Each row below holds a small network's activations on one input, seen along a few directions.
In each table, some parts of the input vary, and every possible input appears once, in random order.
A made-up example of a description, with smaller parts first: line(6) and (point or line(11) or (values(3) and ring(8))).
Shared parts are said once, and a part with two or three values counts as separate values.
(in the rows, 128 means zero)

Other details of the inputs shift rows strongly along three fixed directions, in all tables alike. That doesn't count.

Table:
R1: [122 148 122 130 119 133 125 117 132 113 129 135]
R2: [120 142 121 142 143 125 122 127 148 109 130 111]
R3: [130 117 132 117 130 124 130 138 117 140 128 139]
R4: [114 135 120 130 133 117 122 143 156 113 134 111]
R5: [126 131 119 139 130 121 120 132 154 106 133 106]
R6: [131 116 123 136 116 137 130 114  98 147 140 159]
R7: [139 113 139 109 144 107 125 141 126 135 128 115]
R8: [126 124 126 120 122 128 130 128 117 149 130 145]
R9: [129 119 135 140 114 145 140 122 107 147 148 144]
R10: [134 116 121 124 115 133 125 108 100 144 138 154]
R11: [117 140 106 135  97 148 125 115 132 122 118 145]
R12: [113 148 114 126  93 133 131 120 137 127 132 156]
R13: [130 118 125 134 116 135 129 112 101 146 136 150]
R14: [141 109 136 130 143 118 120 133 119 134 137 115]
R15: [118 142 110 137  93 147 127 113 132 121 127 149]
R16: [121 128 118 136 132 122 121 127 152 104 129 106]
R17: [136 130 138 126 129 128 131 108 105 144 138 150]
R18: [143 144 145 117 126 162 128 177 148 120   9  78]
R19: [113 142 108 146  99 146 133 109 130 132 124 148]
R20: [124 148 124 133 123 129 131 114 139 116 125 132]
R21: [110 146 113 123  95 134 132 115 137 127 131 156]
R22: [140 108 133 122 144 116 124 125 121 130 135 114]
R23: [143 117 136 116 156 114 122 128 112 123 133 121]
R24: [113 139 110 146  97 149 131 115 129 123 127 154]
R25: [109 142 115 131 114 129 127 132 148 120 130 132]
R26: [137 110 137 108 144 108 125 140 121 131 136 124]
R27: [141 116 138 128 159 118 123 130 114 131 135 122]
R28: [134 129 134 128 131 134 129 113 104 141 129 145]
R29: [138 128 129 118 132 126 124 113 100 135 138 146]
R30: [108 141 115 131 115 128 129 129 150 120 129 132]
R31: [121 139 130 139 145 118 123 131 152  99 130 109]
R32: [111 143 113 133 115 130 126 133 150 123 131 132]
R33: [138 113 131 106 143 109 120 141 119 135 136 120]
R34: [117 128 115 147 135 123 122 128 148 113 131 107]
R35: [141 120 151 130 139 138 138 130 104 147 134 131]
R36: [126 130 121 136 133 120 126 129 156 108 125 102]
R37: [117 135 116 118 134 114 125 138 161 109 123 105]
R38: [117 138 107 134  97 149 128 116 132 118 118 151]
R39: [120 142 123 140 143 124 122 129 148 105 129 108]
R40: [113 147 115 124  94 132 137 112 136 132 134 160]
R41: [139 108 130 133 146 120 120 134 115 137 136 115]
R42: [138 124 137 125 141 127 130 114 104 143 134 139]
R43: [120 129 122 143 133 121 122 130 153 108 130 105]
R44: [133 119 126 107 126 118 124 128 110 142 137 142]
R45: [131 144 124 127  86 184 134 159 132 137  19 117]
R46: [141 116 130 126 115 133 130 117 103 142 134 154]
R47: [118 152 116 141 109 147 129 109 125 129 131 154]
R48: [142 124 133 115 139 123 128 113 101 139 132 139]
R49: [138 129 135 119 128 127 131 106 102 140 136 149]
R50: [111 145 107 122  96 136 131 120 136 122 130 159]
R51: [121 128 122 143 133 122 123 134 153 104 131 109]
R52: [120 142 122 140 146 124 126 124 152 111 127 108]
R53: [135 111 140 115 145 109 126 142 123 134 137 125]
R54: [121 128 112 135 137 120 121 128 157 103 128 101]
R55: [142 122 140 117 137 125 127 122 103 131 128 139]
R56: [132 109 145 124 146 120 138 147 127 138 146 123]
R57: [117 151 123 138 107 140 131 105 127 125 130 154]
R58: [138 107 131 132 147 120 120 135 116 137 129 111]
R59: [126 122 138 128 122 133 140 132 118 149 147 145]
R60: [145 118 143 121 154 111 125 128 115 124 136 123]
R61: [130 126 133 117 117 126 128 132 118 144 131 145]
R62: [163 127 158 103 118 169 132 166  98 158  20 115]
R63: [139 116 151 132 160 122 137 132 122 134 145 108]
R64: [115 135 124 127 133 113 128 135 161 114 131 111]
R65: [134 128 131 130 131 133 129 109 100 148 137 153]
R66: [125 131 119 139 130 120 121 131 153 106 131 106]
R67: [117 147 131 144 108 153 144 116 128 131 130 147]
R68: [139 115 138 111 141 107 123 141 122 136 138 121]
R69: [136 127 134 128 133 131 126 115 101 140 142 146]
R70: [139 130 136 123 126 126 128 111 100 139 138 150]
R71: [109 140 126 138 114 138 142 134 151 127 137 131]
R72: [121 142 124 132 138 120 123 122 147 102 129 111]
R73: [141 107 133 123 143 117 119 129 117 129 136 115]
R74: [123 143 119 130 140 121 119 128 147 100 129 109]
R75: [141 117 151 132 155 126 133 136 117 135 145 113]
R76: [143 108 135 125 141 114 123 126 117 133 137 118]
R77: [111 147 113 122  96 134 135 113 137 129 132 155]
R78: [134 116 126 126 117 133 127 115 109 134 138 150]
R79: [140 116 141 126 158 117 124 130 113 128 135 122]
R80: [116 134 115 120 135 111 122 137 158 107 131 108]
R81: [117 128 128 151 132 132 134 138 152 112 138 101]
R82: [110 147 116 130  95 136 131 120 138 129 132 156]
R83: [138 110 135 131 145 115 120 133 123 130 137 110]
R84: [128 119 137 139 116 144 145 119 110 148 140 140]
R85: [110 142 113 132 117 130 127 136 152 122 123 126]
R86: [113 147 115 122  94 137 129 125 138 125 124 149]
R87: [142 107 127 122 147 117 116 132 122 126 136 110]
R88: [138 129 134 119 126 128 127 111  98 138 137 150]
R89: [112 142 116 123 111 124 126 129 148 116 131 132]
R90: [149 118 145  99 127 153 135 175 122 159  31 100]
R91: [125 144 126 135 138 119 122 129 149 101 129 109]
R92: [125 123 138 125 119 135 146 126 118 153 146 148]
R93: [129 118 131 116 132 120 132 128 118 146 136 136]
R94: [131 109 141 141 146 124 135 136 127 130 144 105]
R95: [139 107 132 131 145 121 120 134 115 134 137 114]
R96: [134 112 140 115 146 107 125 138 127 137 138 118]
R97: [117 126 129 150 134 133 136 140 152 108 138 104]
R98: [115 132 119 131 138 118 125 147 161 111 125 109]
R99: [136 108 132 131 146 119 125 128 118 135 134 114]
R100: [114 133 129 138 135 124 134 149 163 115 142 105]
R101: [148 116 146 117 151 112 125 122 104 137 134 126]
R102: [121 130 122 141 132 121 126 126 152 112 132 108]
R103: [151 128 158 116 113 180 148 163 104 155  38 125]
R104: [113 147 114 126  94 134 134 121 138 123 131 160]
R105: [142 119 136 116 155 113 121 124 112 127 132 117]
Each input here is: values(3) and line(5) and (point or line(6)).
Changing only the values(3) part turns R74 into R33. The same change can be made to R47. Which row results? -> R32
Changing only the values(3) part turns R17 into R102. The same change can be made to R67. Which row results? -> R94
Changing only the values(3) part turns R69 into R95. The same change can be made to R91. Which row results? -> R5
List by row number the other rows that have the values(3) part and the line(5) part in common with R13. -> R10, R16, R34, R43, R76, R94
Start at R49 and move only the line(5) part, one step at a time. The first step leads to R72. Which rows follow, in order? -> R88, R1, R55
Change only the values(3) part in R44. List by row number the other rows that result. -> R11, R29
List by row number the other rows that have the values(3) part and the line(5) part in common with R12. -> R25, R44, R59, R82, R85, R89
Start at R54 and move only the line(6) part, one step at a time. The first step leads to R22. Which rows follow, in order? -> R36, R102, R99, R19

Table:
R106: [180 108 170 158 110 224 152 117  25 195  45 154]
R107: [144  86 131 120 183  87 110 156 137 120 143  75]
R108: [161 111 142  98 113 164 127 179 112 141  21 104]
R109: [153 114 152 101 136 143 133 157  98 159  61 112]
R110: [174  90 160  94 150 133 122 170  82 178  55 104]
R111: [145  97 144 121 184  87 109 154 135 122 143  73]
R112: [155 117 152 100 142 144 129 158 100 158  61 115]
R113: [101 161 107 139  88 151 133 111 133 125 122 165]
R114: [114 144 103 133  77 150 133 108 129 119 129 166]
R115: [149  88 139 116 180  90 108 156 132 113 146  76]
R116: [103 161 126 139  81 164 157 124 143 139 122 165]
R117: [118 147 122 134 153 119 119 161 186  72  94  66]
R118: [106 132 110 144 156  87 122 100 150 105 204 124]
R119: [106 114  98 147 150  85 112 106 153 108 208 125]
R120: [146  97 135 116 114 112 128  86  69 150 192 188]
R121: [142  97 138 120 186  84 112 147 140 129 137  70]
R122: [144 109 134 121 125 110 123  89  68 158 199 186]
R123: [114 171 112 137  66 166 130 125 153 105  74 150]
R124: [140  81 153 123 171 103 130 175 142 129 146  77]
R125: [153  94 160 193 220 123 123 130 134  95 150  31]
R126: [ 92 174 118 144  65 182 158 145 171 121  75 142]
R127: [ 75 193  86 163 118 125 120 117 223  49 149 104]
R128: [170  63 175  95 147 131 144 169  75 188 109 118]
R129: [107 149 113 139 156 118 117 165 197  80  89  59]
R130: [137 107 127 120 138 114 120 129 123 124 147 116]
R131: [114 137 120 137 157  92 121  98 144 102 205 127]
R132: [138 100 151 125 114 122 148 104  73 185 201 187]
R133: [100 167 100 139  94 150 131 106 145 129 114 162]
R134: [ 97 163  99 140  88 149 135 105 143 130 114 160]
R135: [105 144 133 144 145 130 137 185 202  88  94  61]
R136: [114 136 119 134 134 108 125  98 126 115 190 146]
R137: [145  97 146 118 182  88 114 150 135 124 140  71]
R138: [121 135 125 137 157  89 117  97 141  92 205 136]
R139: [106 132 131 147 152 102 137 121 155 116 208 131]
R140: [153  83 137 104 137 120 124 128  78 177 124 140]
R141: [156  86 145 115 177  87 110 150 129 105 145  83]
R142: [ 70 191  80 165 118 121 126 113 229  57 143 100]
R143: [136 128 130 119  99 139 130 104  88 157 141 172]
R144: [123 128 116 128 101 134 125 100  94 166 146 180]
R145: [108 175 105 137  64 169 136 125 156 109  74 145]
R146: [144 107 149 113 192  91 119 147 136 122 134  75]
R147: [118 143 121 136 147 118 112 162 188  81  98  61]
R148: [137 114 135 118 130 114 126  91  66 159 195 187]
R149: [123 144 126 132 129 111 129  91 129 108 177 155]
R150: [118 131 123 140 153  88 117 100 139  90 208 135]
R151: [106 185 106 135  76 174 136 127 159 102  68 149]
R152: [139 137 132 114 109 140 137 100  89 149 137 177]
R153: [137  99 149 127 117 122 142 109  73 183 203 189]
R154: [132 123 129 117 129 135 127 132 105 157 101 141]
R155: [174  78 158  89 143 136 128 170  82 172  58 101]
R156: [110 163 110 133  85 151 139 105 130 117 122 167]
R157: [138  95 119 120 121 110 129  89  74 168 195 182]
R158: [104 167 103 138  93 151 133 107 141 127 118 164]
R159: [153 109 140 102 114 162 127 181 115 151  21 101]
R160: [119 154 119 133  80 146 132  99 127 119 127 169]
R161: [ 99 175  97 141  67 168 136 126 164 118  71 140]
R162: [146 134 142 100 127 163 133 168 128 156   4  97]
R163: [115 160 119 132  84 149 137 100 128 115 121 170]
Describe the family of inputs behind these rows. -> values(2) and (point or (line(4) and (point or line(6))))
Changing only the values(2) part turns R154 into R134. The same change can be made to R158. Which row results? -> R142
Start at R134 and move only the line(6) part, one step at a time. The first step leads to R118. Which rows follow, in order? -> R109, R136, R156, R163
Start at R116 and move only the line(4) part, one step at a time. The first step leads to R126. Which rows follow, in order? -> R132, R128
Change only the line(6) part in R123. List by row number the other rows that result. -> R110, R111, R122, R144, R147
Start at R140 and move only the line(4) part, one step at a time. The first step leads to R121. Which rows follow, in order? -> R134, R162
Change only the values(2) part in R124. List by row number the other rows that result. -> R128
Change only the values(2) part in R148. List by row number the other rows that result. -> R136
